Each row below holds a small network's activations on one input, seen along a few directions.
Each table varies a few parts of the input and shows all the possible inputs, shuffled.
A made-up example of a description, with smaller parts first: one of 4 places along a line, together with either a single point or one of 11 places along a line or (one of 2 separate values, together with one of 8 places around a ring).
Shared parts are said once, and a part with two or three values counts as separate values.

Other details of the inputs shift rows strongly along three fixed directions, in all tables alike. That doesn't count.

Rows:
row 1: [ 0  0  2 -3  5 10 -4  4 -3 -2  8 -2]
row 2: [ -10  -56   20   61 -109   -8   31  -40  -14   -1   22   -1]
row 3: [ 2 -3 -3  5  7  5  1  3  0  3  4 -7]
row 4: [ 2 -2 -3  8  8  6  4  3  3  3  2 -6]
row 5: [ 4  3 -4  3  6 10  3  3  2  1  2  4]
row 6: [ -5  -5   1   0   8   4  -2   6  -3   1   7 -13]
row 7: [-2 -3  2  1  6  7 -4  6 -3  0  8 -9]
row 8: [ 3  5 -3  2  8  8  5  1 -1  1  2  8]
row 9: [-19  22   1  -9 -10 -31 -11 -25  11 -27 -42   9]
row 10: [-1  3  1 -5  6  8 -3  3 -7 -2  8  6]
row 11: [ 53   0  13 -56 -33 -80   7  29  18  86   7  20]
row 12: [ 3  1  1  0  5 11  0  3 -1  0  4 -1]
row 13: [ -1  -5  -4   4  10   3   3   3   0   4   2 -11]
row 14: [ 4  0 -3  1  6  9  1  2  0  1  3  0]
row 15: [ 2 -2  0  1  5 10 -1  4 -1  3  3 -3]
row 16: [ 4  2 -2  4  7 10  4  2  3  1  2  1]
row 17: [ 3 -9 -6  3  3  2  5 14 -1 -6 -1  5]
row 18: [-18  27   4 -12  -9 -26 -16 -37  10 -19 -32   3]
row 19: [ 3  2 -1 -1  4 11  0  3 -3  0  4  3]
row 20: [  1 -10  -3  -1   2   2   2  15  -3  -8   3   4]
row 21: [-1 -9 -1 -1  1  3  0 17 -3 -9  4  5]
row 22: [ 1  3 -1 -5  8  7 -2  1 -7 -2  7  6]
row 23: [-1 -2  2 -2  5  9 -5  6 -3  1  6 -4]
row 24: [ 3 -8 -5  6  4  3  9 14  2 -6 -3  6]
row 25: [ -1  -4  -4   7  10   4   6   3   2   4   1 -10]
row 26: [ 2  1 -1 -4  5  9 -3  3 -4 -1  6  2]
row 27: [ 3  4 -3 -1  8  8  2  1 -4  0  4  8]
row 28: [-20  29   5 -13 -12 -25 -18 -35   8 -20 -31   6]
row 29: [ 1 -3  0  4  6  7  0  5 -1  2  5 -8]
row 30: [ -3  -6  -1   0   9   3   0   4  -3   2   6 -13]
row 31: [ 3 -1 -2  5  7  9  3  3  3  4  1 -1]
row 32: [ 2  4  0 -2  7  9  1  2 -6  0  5  7]
row 33: [ -2  -5  -1   3   8   5   2   5  -2   3   4 -12]
row 34: [ 4  2 -4  1  5  9  0  3 -1  1  3  3]
row 35: [-21  25   4  -8  -7 -31 -17 -36  11 -17 -33  -5]
Each input here is: one of 5 places along a line, together with either a single point or one of 6 places along a line.
Changing only the place on the line of 5 turns row 7 into row 3. The same change can be made to row 28. Which row results?
Answer: row 34
Start at row 24 and move only the place on the line of 5, one step at a time. The first step leads to row 17. Which rows follow, in order?
Answer: row 9, row 20, row 21

Rows:
row 36: [ 10 -12   4   3   4  17   3   6  -3  16  21 -13]
row 37: [ 15 -14  -9   6   2  12  13  22  -6  -2  13  17]
row 38: [-61   4  -4  67 -29  36  -7 -67   0 -91 -38 -13]
row 39: [  2  23  -8 -28  41  -6 -13  24  18  -4 -24   0]
row 40: [  8 -24   6  17  -8  12  16   9 -10  25  35 -18]
row 41: [ 10 -36  -1  17  -9   9  19  21  -3  17  21 -16]
row 42: [-15  47   3 -36   2 -76 -21 -37  25   5 -52  -9]
row 43: [ 13 -25   5  16 -12  18  10  13  -7  20  30  -4]
row 44: [10 -5  2  0  2 16 -2  6 -8 20 20 -2]
row 45: [  9  18  -7 -22  24  10  -3   6  -6   2   6  25]
row 46: [  6  33  -8 -34  43  -3 -10  10   5  -5 -11  24]
row 47: [ 12 -16 -10   3   4   4  17  26  -4  -1   5  16]
row 48: [  2  -5  18   9 -76 -30   7 -38   2  14   0  15]
row 49: [ -2   2   9   2 -46 -51  -3 -29  14   7 -25   3]
row 50: [ -4  38 -13 -40  65 -18 -26  16  21  -3 -39  -6]
row 51: [ -6 -24   9 -21  -7   0 -15  34 -21 -14  26  -2]
row 52: [ -7  30  14 -18 -38 -50 -12 -38  20   1 -33  14]
row 53: [  3 -17  20  21 -86 -26  21 -35  -9  13   8  24]
row 54: [ 11 -17  -3   7   5  11   4  14   0  11  15 -16]
row 55: [ -3  -1  -8  -6  32  -9   4  16   4   9  -1 -21]
row 56: [  7  15  -1 -21  25  12 -14  -1  -1  16   5 -10]
row 57: [ 11  10  -6 -13  24   3  -4  21   4  -3  -9   9]
row 58: [ 14 -31  -2  17 -13  12  24  30  -7   7  15   7]
row 59: [  6  -3   3   1   7  11   3   1 -11  25  24 -17]
row 60: [-49  12 -12  51  43  86  -9 -30 -17 -87 -14  -8]
What do these inputs look like to the network?
Answer: either a single point or (one of 4 places along a line, together with one of 6 places along a line)
Which other rows does row 47 become when the place on the line of 4 takes its other values? List them by row number.
Answer: row 37, row 45, row 46

Rows:
row 61: [12  6  0 -3 12 10 -4  0  1 24  9 -8]
row 62: [ 10  24 -10 -25  38   0 -14   4  15   7 -18   0]
row 63: [  3  38   0 -23  39   2 -15  -2   7  14  -4   5]
row 64: [ 29   3  16 -22 -77 -79  12 -20  18  51  -9  28]
row 65: [  7 -29  -3  12 -11  11   7  23  -8   2  22  -8]
row 66: [ -1  26   0 -33  35  -3 -28   3   2   8  -5 -12]
row 67: [-41  13  22  22 -65 -30  -9 -73  -3 -30 -20   1]
row 68: [  9 -18  11   5 -15  20  13  19 -17  -2  31  13]
row 69: [-42   2  -5  58  -2  69  11 -35 -18 -73  -8  10]
row 70: [-47  14  13  14 -40 -46  -5 -60  13 -42 -46 -12]
row 71: [-39  22  11   4 -52 -34 -15 -63   5 -52 -54  20]
row 72: [  7 -38   0  16 -30  21  11  20 -14  -4  19  12]
row 73: [  2  -6   3  -6   5  10 -10   6  -6   8  17  -8]
row 74: [  5 -21   9  11 -22  19  12  15 -17   3  38   7]
row 75: [ 22 -46  -2  39 -38  27  27  13  -9   8  31   9]
row 76: [  4 -61 -12  31 -31  15  35   0 -45   8  53   3]
row 77: [ -1  30   3 -39  30   0 -13  18  -2 -11 -11  22]
row 78: [  9  25 -13 -20  39  -7 -11  11  15   2 -20  -1]
row 79: [ 14 -19   1  18  -9  21  10   3  -5  22  26  -3]
row 80: [-36  12  -9  19 -41 -47   9 -92 -10 -31 -42  16]
row 81: [ 11  23 -14 -25  33   1 -11  15  11  -2 -25  19]
row 82: [ 16   0 -10  -3   8   7   0  11   7  11   2   5]
row 83: [ -6 -35  10  23 -15  11  17  11 -11  11  28 -29]
row 84: [  6  17  -7 -33  32  -5 -23  17   6  -9 -16   9]
row 85: [ 21  -9  18  -5 -72 -87  25  -9  20  43 -13  21]
row 86: [  1  23  -5 -19  45 -12  -1  12  17   6 -18 -10]
row 87: [-55  52  -8  26  55  55 -28 -54  -5 -64 -33 -18]
row 88: [ 13 -24  -2  22  -6  15  14   8  -1  19  19 -15]
row 89: [14  3 -2 -5 10  9  2  5  5 14  7  4]
row 90: [  3   2   1   1  20  -2  10   9   6  22   2 -22]
row 91: [ 21  22  20 -28 -67 -80  10 -26  16  44 -13  32]
row 92: [ 5 -2 -7  4 15 -4 13 25  5  5 -5 10]
row 93: [  4  17  -7 -29  35 -12 -20  21   7 -10 -17   3]
row 94: [  6 -30   1  11  -9  12   8  19  -7   4  22 -14]
row 95: [ 13 -33  -1  30 -19  16  22   7  -2  12  20  -9]
row 96: [  5  37   0 -26  38   2  -9   1   8   7  -6  10]
row 97: [  7  -1  -1 -15   4   5  -7  16  -3   2  12   4]
row 98: [ 15   5  32 -27 -74 -78   0 -23   3  55   7  11]
row 99: [ 11   0  -3   0  14   4   2   5   4  22   2 -20]
row 100: [  6 -32   4  15 -19  19   1   7 -13  15  29 -20]
row 101: [ 18 -20  -3  13 -15  23  19  18  -7   6  16  20]
row 102: [  8  25  -9 -23  39   0 -18   0  14  13 -15  -6]
row 103: [-48  16  10  17 -43 -47  -7 -58  12 -46 -47  -6]
row 104: [  9  23 -14 -20  37  -6  -8  19  12  -2 -26  14]
row 105: [ 11  23 -12 -20  39  -8 -10  14  14  -2 -23   7]
row 106: [  5  -7  -2 -11   8   4 -13  10  -1  11  10 -11]
row 107: [-38  -3 -10  61   6  70   2 -39 -11 -77 -12  -2]
row 108: [ 10  -4   2 -15   4   6  -5  18  -4  -3   8  11]
row 109: [  3 -13  -5  -3   3   5  -1  26  -5  -8   0   7]
row 110: [ -8 -12   4   1  12   0   3  14  -1   5  11 -22]
row 111: [ -2  31   4 -36  34  -3 -19   8   1  -1  -1   5]
row 112: [ -7  17  -5 -26  38 -17 -11  29   7  -9 -20   7]
row 113: [ 14 -22  -1  19  -9  21   8   3  -5  25  21 -14]
row 114: [  7 -35  -1  17 -28  17   7  14 -11   2  27  -2]
row 115: [  1 -12  -1  -2   7   4  -5  11  -2   6  11 -20]
row 116: [  1  23  -2 -36  34  -4 -23   9   6  -1  -8   0]
row 117: [-41   1  -3  63  -5  67  10 -42 -17 -73  -4   4]
row 118: [ 0 -8  1 -4 13 -8  3 27  1 -3  4 -1]
row 119: [  8 -29   0   7 -12  17   3  15  -7   6  24  -7]
row 120: [ -2  19  -3 -30  37  -8 -22   8   5   7 -12 -24]
row 121: [  7 -22  -3  26  -3   9  24  19   0  10  18  -7]
row 122: [  1  -6   0  11  15   3  13   8   5  14   6 -18]
Changing only one part turns row 114 into row 82. The same change can be made to row 84. Which row results?
Answer: row 75
Changing only one part turns row 87 into row 98. The same change can be made to row 62. Which row results?
Answer: row 119
What do these inputs look like to the network?
Answer: one of 2 separate values, together with either a single point or (one of 5 places along a line, together with one of 6 places along a line)
Which other rows does row 91 become when the choice among 2 separate values takes its other values? List them by row number.
Answer: row 74
Start at row 63 and move only the place on the line of 5, one step at a time. The first step leads to row 79. Which rows follow, in order?
Answer: row 102, row 88, row 122
Which other rows does row 94 become when the choice among 2 separate values takes its other values? List them by row number.
Answer: row 95
